Here are a small network's activations along a few directions, averaged over the inputs that share one value of a field.
Related values have similar rows: they may be neighbours, one step apart, or belong to one group.
In the rows, zero is written as 128.

Other fields shift rows strongly along two fixed directions, in all tables alike. That doesn't count.

PID, 18 values:
binud: [ 87 125  80 171 134 106  99 151 128 122 119]
zefu: [ 93 107 113 134  49 139 142 185 108 148  99]
lam: [123 117 135  94 100 102 120 184  89 136 152]
ser: [ 69 196 151  94 136  95 113 121 115  58 151]
pusof: [159 171 125  95 198 115 147  67 121  90 146]
nir: [229  83 142  95 172 224 189  97 103 176  86]
zum: [129  39 106 169 100 128 102 183 116 203 120]
fiv: [158 140 156 143 117 126 138 101 178 125 119]
fomi: [102 156 161  84 136 156 149 132 128  99 105]
basi: [ 81 115 108 144 140 139 128 118 135 116 103]
givor: [149 149 158 127 166 150 123  93 197 107 141]
samu: [203 106 147  70 187 175 151 122 106 158 121]
pur: [152 132 109 152  76 116 150 111 105 153 128]
zumis: [ 79 131 117 142 122 139 144 127 130  95  95]
setus: [ 78 194 102 111 127  34  82 115 100  63 201]
tuf: [173  72 157 158 121 166 108 163 146 192 133]
pebar: [127 118  93 199   7  60 125 154 113 163 149]
tifo: [113 153 146 121 217 133  94  79 187 102 137]
PID is arranged as a ring.
- Name the neighbours of fomi, in listed order. => zefu, ser
- Name the neighbours of fiv, in listed order. => givor, pebar
- What is the length, in steps, of the shortest route from basi to tifo? => 3

KASE, 18 values:
vulet: [128  87 115 129  89 132 140 172  88 166 120]
tilir: [126 128 127 116 142 118 119 135 106 125 135]
nileb: [101 162 109 138  99  65 101 141 120 112 180]
liniv: [121 143 103 158 120  98 128 108 128 115 140]
rutut: [111 174 111 137 171  99 119  74 159  86 141]
gubu: [176  70 147 136  72 143 141 191  92 207 128]
mepoz: [132 139 169  93 189 189 149  94 164  91  91]
forof: [122 133 122 123 127  97 107 136 113 118 153]
kati: [168  79 143  92 152 191 151 145 102 168  95]
zos: [126 133 127 142  80  94 132 140 116 142 153]
pazez: [100 127 122 156 113 103 103 147 141 129 135]
tupu: [ 97 186 138 100 173 146 133  83 158  61 113]
dazo: [ 94 175 125 107 160 126 135  97 137  73 119]
kose: [130 127 107 155  88 103 132 129 119 132 135]
toso: [194  87 166  96 208 230 153 101 159 157  85]
rof: [157 121 133 124 107 143 140 117 124 144 119]
duv: [113  96 129 147  89 127 122 167 132 156 121]
pere: [106 136 111 157 126  99  99 128 147 122 141]
KASE is arranged as a ring.
- A walk along KASE starts at toso and steps to its neighbour pere. Put liniv, gubu, rof, duv in the order it reaches them. => duv, gubu, rof, liniv
- What is the length, in steps, of the shortest route from forof to pazez? => 8
- Name the neighbours of vulet, in listed order. => kati, dazo
